A small network was shown many inputs. Here are its activations along a few directions, one row for each input.
In each table, some parts of the input vary, and every possible input appears once, in random order.
Descriptions start from the smaller parts, as in this example, which fits no table here: one of 4 places along a line, together with either a single point or one of 11 places around a ring or (one of 3 separate values, together with one of 8 places around a ring).
Shared parts are said once, and a part with two or three values counts as separate values.
In the rows, 128 means zero.

Other details of the inputs shift rows strongly along two fixed directions, in all tables alike. That doesn't count.

Table:
R1: 160, 141, 128, 115, 142, 52, 105, 192, 132, 89, 114, 77, 96, 100, 153
R2: 82, 179, 114, 152, 68, 190, 211, 115, 125, 204, 104, 170, 189, 143, 77
R3: 120, 85, 128, 128, 178, 163, 139, 92, 118, 115, 143, 166, 123, 104, 122
R4: 179, 147, 144, 104, 150, 77, 110, 211, 127, 79, 123, 101, 133, 123, 185
R5: 124, 88, 129, 141, 142, 179, 89, 79, 143, 105, 145, 132, 113, 150, 130
R6: 131, 215, 113, 151, 40, 83, 184, 216, 119, 180, 79, 107, 179, 135, 118
R7: 178, 153, 149, 101, 144, 78, 102, 197, 125, 81, 119, 98, 121, 123, 182
R8: 133, 69, 125, 137, 156, 157, 120, 97, 119, 136, 134, 147, 99, 125, 103
R9: 82, 172, 127, 163, 29, 198, 156, 96, 141, 204, 89, 140, 180, 169, 100
R10: 121, 70, 110, 144, 150, 150, 98, 79, 140, 130, 137, 124, 95, 121, 109
R11: 102, 251, 135, 119, 41, 49, 180, 174, 108, 180, 111, 116, 186, 137, 128
R12: 132, 71, 113, 132, 167, 164, 136, 113, 131, 140, 147, 148, 113, 133, 97
R13: 82, 180, 126, 155, 56, 183, 197, 100, 114, 203, 92, 172, 177, 133, 81
R14: 117, 59, 130, 110, 156, 118, 104, 76, 116, 149, 180, 149, 101, 146, 101
R15: 148, 168, 134, 106, 158, 57, 122, 174, 129, 71, 115, 96, 108, 82, 168
R16: 124, 75, 148, 115, 156, 182, 99, 91, 136, 112, 135, 138, 109, 140, 132
R17: 123, 71, 154, 93, 154, 145, 95, 77, 121, 133, 179, 154, 120, 166, 130
R18: 146, 170, 118, 130, 145, 61, 108, 159, 135, 62, 129, 89, 109, 93, 169
R19: 138, 82, 138, 117, 167, 188, 123, 114, 136, 126, 151, 154, 130, 150, 123
R20: 107, 94, 121, 134, 165, 156, 115, 60, 137, 108, 137, 137, 106, 99, 129
R21: 157, 147, 105, 139, 126, 56, 95, 174, 136, 82, 125, 74, 100, 115, 153
Each input here is: one of 3 separate values, together with either a single point or one of 6 places along a line.
Changing only the choice among 3 separate values turns R7 into R13. The same change can be made to R19. Which row results? -> R2
Change only the choice among 3 separate values in R5. List by row number the other rows that result. -> R18, R21

Table:
R22: 144, 177, 112, 132, 102, 85, 107, 184, 155, 108, 102, 67, 120, 138, 143
R23: 90, 155, 122, 133, 90, 189, 184, 117, 132, 190, 115, 156, 164, 153, 72
R24: 111, 136, 133, 98, 165, 101, 140, 103, 124, 120, 158, 142, 123, 97, 130
R25: 146, 31, 130, 89, 228, 144, 108, 95, 121, 107, 208, 174, 102, 136, 125
R26: 160, 181, 151, 109, 123, 82, 143, 202, 116, 113, 133, 122, 161, 143, 162
R27: 131, 200, 137, 113, 102, 22, 119, 156, 117, 115, 119, 89, 113, 94, 155
R28: 149, 113, 127, 133, 131, 149, 96, 122, 142, 107, 144, 118, 130, 162, 146
R29: 146, 91, 123, 120, 164, 101, 75, 143, 146, 78, 141, 87, 80, 125, 136
R30: 142, 32, 133, 115, 204, 152, 71, 79, 131, 86, 156, 131, 52, 120, 114
R31: 150, 191, 100, 156, 112, 46, 136, 185, 120, 93, 99, 88, 106, 78, 143
R32: 92, 156, 137, 151, 67, 201, 161, 92, 117, 166, 83, 166, 173, 137, 113
R33: 98, 125, 113, 174, 61, 189, 153, 117, 140, 197, 86, 129, 153, 143, 82
R34: 146, 97, 136, 122, 172, 141, 145, 149, 123, 130, 117, 136, 125, 103, 128
R35: 157, 16, 131, 125, 213, 161, 84, 90, 127, 99, 140, 140, 60, 97, 123
R36: 66, 167, 111, 155, 59, 154, 146, 55, 140, 189, 118, 135, 154, 144, 93
R37: 69, 154, 134, 132, 68, 137, 170, 65, 107, 198, 116, 162, 159, 128, 85
R38: 151, 131, 146, 109, 189, 122, 110, 146, 128, 58, 128, 126, 120, 97, 182
R39: 149, 118, 143, 104, 161, 145, 137, 141, 125, 112, 163, 155, 144, 144, 138
R40: 94, 129, 114, 155, 52, 156, 143, 107, 121, 207, 139, 146, 167, 185, 84
R41: 141, 197, 131, 140, 93, 90, 105, 185, 145, 78, 96, 80, 137, 112, 183
R42: 148, 204, 121, 141, 99, 101, 106, 177, 155, 79, 90, 79, 142, 117, 188
R43: 110, 61, 134, 147, 118, 215, 109, 57, 131, 149, 158, 163, 134, 177, 97
R44: 127, 40, 91, 157, 204, 140, 87, 68, 139, 64, 161, 123, 60, 87, 119
R45: 145, 87, 133, 104, 145, 100, 120, 135, 104, 141, 158, 151, 128, 148, 126
R46: 148, 183, 103, 143, 121, 43, 152, 192, 113, 94, 96, 98, 123, 76, 144
R47: 154, 203, 140, 133, 99, 88, 113, 183, 126, 86, 87, 95, 128, 103, 182
R48: 126, 123, 79, 170, 144, 126, 119, 108, 148, 95, 122, 107, 102, 101, 124
R49: 144, 24, 137, 95, 230, 136, 100, 91, 111, 108, 203, 171, 99, 140, 129
R50: 144, 199, 99, 136, 139, 63, 172, 196, 128, 94, 116, 106, 136, 75, 141
R51: 156, 101, 149, 108, 143, 129, 118, 136, 110, 114, 142, 148, 133, 148, 140
R52: 161, 162, 111, 142, 111, 91, 119, 199, 155, 116, 85, 72, 126, 114, 154
R53: 132, 138, 135, 115, 166, 164, 134, 127, 135, 88, 128, 145, 138, 106, 155
R54: 113, 57, 143, 94, 224, 118, 103, 52, 118, 92, 184, 154, 87, 93, 132
R55: 94, 137, 128, 139, 68, 173, 166, 109, 120, 193, 96, 151, 152, 155, 71
R56: 168, 177, 146, 121, 95, 76, 116, 192, 116, 114, 123, 107, 135, 144, 158
R57: 140, 100, 109, 127, 134, 116, 96, 122, 136, 130, 161, 119, 123, 161, 133
R58: 98, 76, 149, 107, 149, 217, 149, 60, 131, 165, 157, 179, 141, 154, 101
R59: 105, 139, 122, 144, 96, 198, 197, 129, 131, 200, 99, 162, 171, 127, 81
R60: 89, 149, 153, 125, 81, 183, 174, 105, 120, 199, 116, 159, 177, 167, 103
R61: 103, 132, 123, 147, 58, 153, 152, 103, 105, 213, 133, 161, 157, 175, 81
R62: 128, 114, 136, 112, 162, 131, 131, 136, 127, 120, 134, 130, 117, 129, 116
R63: 94, 145, 147, 139, 54, 178, 148, 93, 121, 200, 107, 146, 150, 167, 97
R64: 82, 157, 99, 176, 95, 170, 201, 97, 114, 175, 107, 162, 161, 112, 74
R65: 140, 169, 143, 114, 92, 76, 102, 183, 140, 117, 116, 74, 131, 145, 164
R66: 151, 85, 133, 121, 155, 131, 132, 147, 121, 130, 103, 134, 113, 104, 125
R67: 146, 176, 134, 118, 97, 86, 105, 177, 151, 115, 111, 74, 134, 149, 171
R68: 144, 18, 158, 84, 211, 151, 80, 79, 123, 92, 163, 149, 80, 129, 144
R69: 121, 194, 127, 120, 98, 25, 109, 157, 132, 110, 126, 74, 122, 105, 158
Describe the family of inputs behind these rows. -> one of 6 places along a line, together with either one of 3 separate values or one of 5 places along a line
Changing only the place on the line of 6 turns R50 into R46. The same change can be made to R53. Which row results? -> R32
Changing only the place on the line of 6 turns R58 into R63. The same change can be made to R59. Which row results? -> R35
Start at R52 and move only the place on the line of 5, one step at a time. The first step leads to R22. Which rows follow, in order? -> R67, R28, R57
Change only the choice among 3 separate values in R64. List by row number the other rows that result. -> R38, R54
Change only the choice among 3 separate values in R48. List by row number the other rows that result. -> R36, R42
